These are the activations of a small neural network, seen along a few directions. Each row is one input.
Each table varies a few parts of the input and shows all the possible inputs, shuffled.
A made-up example of a description, with smaller parts first: one of 3 separate values, together with either a single point or one of 11 places around a ring or (one of 4 places along a line, together with one of 8 places around a ring).
Shared parts are said once, and a part with two or three values counts as separate values.

Other details of the inputs shift rows strongly along two fixed directions, in all tables alike. That doesn't count.

A family of inputs:
row 1: [-29 -62  -9   8 -76 -93  45 -32  -8  18  -4  19 -28 110  37]
row 2: [  7   9 -11  -3   8  21 -23  18 -13  -2  -6  15   4 -22  -6]
row 3: [ -1 -11 -15   1 -19 -26   2   6  -7   2  -4  31  -4  22   3]
row 4: [ -2  -4 -11   3  10  24 -12  12   4  -8  -4   9  20 -29 -20]
row 5: [  3   2 -10   5  15  40 -19  23   2  -8  -5  10  20 -43 -14]
row 6: [ 7  7  7 -6  5 -8  2 -7 -1  1  2 -5 -8  7  5]
row 7: [ -3  39  26  -4  33  81 -48   6 -20 -26  -7 -67  18 -61 -18]
row 8: [ 19  22  39  -9  35  20   7 -10  13   7   8 -42  -7  -8  10]
row 9: [ -7 -18  41 -10 -22 -47  40 -42   4  15  12 -58 -34  70  44]
row 10: [ -4   9  -7   1   1  -8   9 -11   0   6   6  -6 -10   4   6]
row 11: [ -2 -16 -17   2 -23 -29   1   4  -8   1  -4  37  -5  23   2]
row 12: [  4   5   5  -2  -1 -12   6  -6  -2   6   1   2 -12  13   9]
row 13: [  5  24  -3  -1  26  35 -17   9  -7   1   5 -17  -2 -39  -1]
row 14: [ 5  3 11 -4  3 -9  9 -6 12  1 -1 -4  2 14 -1]
row 15: [ -7 -27 -32   7 -42 -43   0  10 -12   5 -10  58  -1  32  -1]
row 16: [-26 -14 -34  11 -21  54 -71  47 -39 -27 -20  31  25 -42 -29]
row 17: [-11 -13 -24   4 -21 -30  12  -7  -3   3   1  21  -8  20   0]
row 18: [-17  -7  41   2 -25 -53  46 -52   8   8   5 -66 -30  76  37]
row 19: [ 7  0 11 -5  5 -7  6 -5 12 -1 -1 -4  1 12 -1]
row 20: [ -4  -1 -26   6  -8  15 -32  27 -18  -9 -11  43  10 -21 -22]
row 21: [ 11   7  -2  -2  15  31 -28  26  -3 -10  -6  12  17 -31 -14]
row 22: [-18 -36 -30  11 -39 -39  17   6   6   1  -8  49  11  27  -8]
row 23: [ -2 -24 -36   7 -26   1 -33  36 -10 -12 -15  65  25 -11 -24]
row 24: [  3  -5   7   0  11   6   8  -1  11   0   5  -9   7 -12  -3]
row 25: [ 2 -9  3  1  3  2 12  1 11  1  4  1  7 -5  4]
row 26: [  1   3  -5   3   2  -5   7  -7  -5   9   9  -4 -12  -1  12]
row 27: [-10 -16 -28   4 -26 -30   9  -2  -5   2   1  28  -7  18   1]
row 28: [-11  -7  42 -10 -28 -50  46 -52   6   6   5 -63 -26  70  30]
row 29: [ -4 -23 -15   7 -16 -11  10   7   7   2  -3  27   9   5   1]
row 30: [ 12  25  25  -7  23   6  11 -14   4   7   6 -32 -16   2  14]
row 31: [-17 -10  40   2 -27 -47  43 -46   6  11   6 -58 -35  73  40]
row 32: [ -6   4  -8   2  -4 -16   9 -12   0   6   5  -3  -6   7   3]
row 33: [-12 -23 -32   3 -40 -43   1   7  -6  -3 -11  53   0  33  -8]
row 34: [ 11  27  26  -7  25   3  12 -18   5   6   6 -34 -14   5  13]
row 35: [ 15  28  15  -8  31  31 -13   2  -2   2   2 -25  -7 -24   3]
row 36: [ -4   3  -8   5  -5  -9   9  -8  -3   7   5   1 -11   3   7]
row 37: [ -4   8  -4   3   1 -10  10 -13  -2   7   8  -7 -10   4   5]
row 38: [ 17  24  37 -10  34  15   8 -17  16   4   6 -44  -3  -3   5]
row 39: [  3  20  12  -3  15  -2  16 -21   6   6  10 -32 -15  -1  12]
row 40: [  7  13  28  -1  28  14  17 -14  17   5   9 -38   0 -13   6]
row 41: [  8  13  24  -2  26  21  14  -6  16   4   8 -34  -2 -19   6]
row 42: [ -9 -20 -44   4 -33 -15 -26  28 -17  -8 -15  65  14   1 -21]
row 43: [ -9 -17 -28   7  -9  15 -19  27  -1 -13 -10  37  24 -27 -26]
row 44: [  1   3 -10   4  19  49 -27  28  -1 -10  -4  11  24 -54 -20]
row 45: [  5  17  11  -1  15   4  10 -14   2   9  12 -27 -17  -7  16]
row 46: [  2   8   4  -4  -1 -17  10 -12   1   4  -1  -3  -7  18   4]
row 47: [ 13  37  14  -5  39  47 -27   5  -8  -6   1 -22   6 -42  -9]
row 48: [-31 -47 -47   5 -67 -12 -39  29 -30 -18 -23  56  21  13 -26]
row 49: [-16 -24 -35   8 -38 -46  11  -4  -4   2  -2  40  -6  30  -3]
row 50: [ 20  22  36 -11  34  19   5  -9  14   1   8 -41  -3 -10   7]
row 51: [  3  16  -6  -2  12  22 -26  12 -11  -8  -6   8  10 -26 -16]
row 52: [ -1  13 -22   1  14  40 -35  20 -16 -11   1  12  12 -51 -17]
row 53: [-2 -6  4  4  4  2 13  1 10  4  3 -3  6 -6 -1]
row 54: [ 2 -9  4  3  3  2 12  1  9  4  4  0  5 -6  4]
row 55: [ -7 -14 -24   4 -22 -27  12  -3  -5   6   4  25 -10  19   8]
row 56: [  8   9  -1  -3  20  38 -32  20  -2 -14  -6   8  20 -35 -24]
row 57: [ 16  22  34  -9  29  17  10  -8  13   5   7 -36  -6  -4   8]
row 58: [  9   9   1   2  17  37 -28  21  -3  -8  -6   9  14 -32 -20]
row 59: [  8  16  15  -2  17   0  13 -17   3   9  15 -30 -17  -4  19]
row 60: [-13 -21 -31   6 -14   3 -10  22   0  -9 -10  40  24 -14 -25]
row 61: [12  2 14 -3 11  6  0  4  3  4  0 -3  1 -1  2]
row 62: [ 22  23  37  -9  36  24   6  -5  10   6   8 -40  -5 -12  11]
row 63: [ 19  23  36  -9  35  23   6  -6  12   5   7 -40  -6 -10   9]
row 64: [ -6  -3 -37   5 -10  15 -25  24 -15  -5  -2  37   8 -29  -8]
row 65: [  5   9   7  -5   6 -10   4 -11   1   2   1  -8  -8  11   3]
row 66: [ 11   7  25  -3  26  17  14  -8  14   2  12 -31   0 -16   9]
row 67: [ 1 -8  3  0  4 -2 15 -1 12 -1  4 -4  5 -3  0]
row 68: [ -9 -29 -35   5 -30 -13 -22  27  -7 -13 -15  67  21   5 -25]
row 69: [-1 -8  4  1  4 -2 11 -4 13  0  3 -4  7 -4 -4]
row 70: [ -2 -14  -6   4 -16 -22   2   4   5   1  -8  27   7  21  -8]
row 71: [ 17  26  35  -8  35  20   6 -11  13   4   4 -41  -1  -8   5]
row 72: [-13 -13 -30   6 -27 -27   8   1  -4   5  -1  31  -7  18   1]
Each input here is: one of 8 places around a ring, together with either a single point or (one of 2 separate values, together with one of 4 places along a line).
The inputs of row 30 and row 35 match in every part but the place on the ring of 8. If row 53 is changed in the same way as row 30 into row 35, which row does it become? -> row 44
The inputs of row 37 and row 59 match in every part but the place on the ring of 8. If row 40 is changed in the same way as row 37 into row 59, which row does it become? -> row 66
Which other rows does row 60 become when the choice among 2 separate values takes its other values? List them by row number. -> row 4
List by row number the other rows that have the place on the ring of 8 in common with row 6. -> row 24, row 27, row 42, row 48, row 50, row 52, row 67, row 68
Which other rows does row 46 become when the place on the line of 4 takes its other values? List them by row number. -> row 14, row 39, row 60

A family of inputs:
row 73: [  6  23  17  -1  13  -8   9 -21  -2   7   5 -20 -12   7   7]
row 74: [  1   3  -2  -3  -9 -10   8  -6 -12   7   3  -8 -18  14  15]
row 75: [ -6   2   3   4  -2 -15  12 -18   0   2   4  -7  -3   5   2]
row 76: [ 21  18  -3  -7  27  24  11   6  12  12  10  -5   5 -38  -1]
row 77: [  6  23   8  -8   8  -4   8 -15  -4   3   4 -25 -15   1   7]
row 78: [ 30  48  23   1  72  71 -19  17   5   4  11 -25  15 -81 -11]
row 79: [-14 -18 -36   6 -25   4 -19  20 -20  -7  -6  31   7 -15 -10]
row 80: [ 11  10  14  -6  12  -5   3 -14  -1   4   9 -20 -17  12  16]
row 81: [  13   15  -39   -1   35   80  -59   59   -6  -11   -8   53   37 -100
  -45]
row 82: [ -1   9   8  -6   9  -5  13 -18   4   3  10 -29  -9   3   4]
row 83: [  3 -17  11  -3  -2  -7   3  -7   7  -1   6  -9   1  12   7]
row 84: [ -6 -16  -7   7 -22 -16  -4   7 -10   2 -11  30   2  17   2]
row 85: [ -5  16   1   3   0 -12   7 -13   2   1   1  -6 -13  14   1]
row 86: [ -7 -10  -3  -1  -7  -9   6  -8  -3   5   7  -9 -12  10  10]
row 87: [-12 -26  -8   9 -24 -13   2   4  -6   0  -6  24   8  13   0]
row 88: [  0 -19 -22   1 -19   0 -31  25 -11 -10 -11  42  14  -2 -12]
row 89: [ 11  -3  16  -9   2 -11   3  -5  10  -3  -3  -5   4  17  -2]
row 90: [  1  13  25   0   8   2  11  -7  14   1  -4 -23  -4  13   3]
row 91: [  2   0  25   2   7   1  16 -12  10   2   0 -25   6   4   2]
row 92: [ -3 -28  -8   1 -22 -20   1   4   9  -8  -4  21  17  17 -13]
row 93: [  6   7  12  -6  13  -8   9 -23   9  -2  12 -25  -5   2   5]
row 94: [ -4 -13   4  -2 -11  -5  13  -4  -3   2   3 -13  -3   9  12]
row 95: [ -5   1  20   5   6   6  12  -8  10   2   4 -28  -4   8  12]
row 96: [  6   9  28  -3   8  -4  13 -11   7   4  -5 -19  -2  12   5]
row 97: [-5  1 10  5 -4 -3  4  1  1  2 -3 -4 -7 18  9]
row 98: [-11 -23 -27   4 -27   2 -12  23  -7 -13 -15  31  21 -10 -22]
row 99: [-10 -11 -33   2 -20   2 -29  21 -20  -2  -8  39   1  -5  -9]
row 100: [ -3 -12  11  -3  -6  -8  13  -6  11   1  -1 -13   5  12  -3]
row 101: [  1  12  -1  -6   0 -13   4 -12  -4   5   3  -6 -13  13   1]
row 102: [ -6 -16 -14  -2 -28 -16  -1  10 -12   0  -8  22  -2  18   6]
row 103: [-13 -12 -26   2 -26 -23   5   0  -7  -4  -1  17   1   7  -6]
row 104: [ -2   0  15   4   3  -7  15 -19  -1   8   8 -22 -11   8  17]
row 105: [ 24  52  16   3  82  81 -18  19  16  -4   3 -31  14 -76  -4]
row 106: [-20  -8 -35  11 -19   1 -18  14  -7 -12  -8  34  13 -10 -24]
row 107: [  0   4   6   4  -2 -12   6 -12  -9   8   1  -3 -15  14  15]
row 108: [ 29  14  11 -10  40  14   6   7  20   0  16   7   0 -29  -4]
row 109: [ 3  1 13 -8 -2 -7  4 -3  7  2 -6 -7 -1 15  0]
row 110: [ -8   5  11   6   4  -4  15 -15   6   5   9 -28 -14  11  16]
row 111: [  5   0  13  -4  11  -2   5 -18   5   2  12 -25 -10   5  15]
row 112: [ -6 -14 -27  -1 -27   0 -18  26 -11 -11 -19  39  17  -4 -20]
row 113: [-17 -22  -9  11 -25 -15   8   6  10  -6 -11  20  12  18 -13]
row 114: [ -3  -4 -33   0 -14  -7 -28  15 -14 -14  -8  45  11  -6 -22]
row 115: [ -6 -17 -10  -2 -24 -17  -4   9  -7   4  -6  22  -2  23   3]
row 116: [  1  -4  20  -6   7   6  11 -11   5   6   8 -32  -6   7  14]
row 117: [ -6   7   2   6  -2  -9   5  -7  -2   6   2  -7 -16  17  12]
Describe the family of inputs behind these rows. -> one of 5 separate values, together with either a single point or (one of 2 separate values, together with one of 4 places along a line)
The inputs of row 86 and row 79 match in every part but the choice among 5 separate values. If row 81 is changed in the same way as row 86 into row 79, which row does it become? -> row 76
The inputs of row 108 and row 78 match in every part but the choice among 5 separate values. If row 83 is changed in the same way as row 108 into row 78, which row does it become? -> row 87
List by row number the other rows that have the choice among 5 separate values in common with row 85. -> row 90, row 95, row 97, row 105, row 106, row 110, row 113, row 117
Which other rows does row 103 become when the place on the line of 4 takes its other values? List them by row number. -> row 79, row 94, row 98
A walk changes only the place on the line of 4. It starts at row 100 and steps to row 116. List the rest of the walk in order. -> row 86, row 82
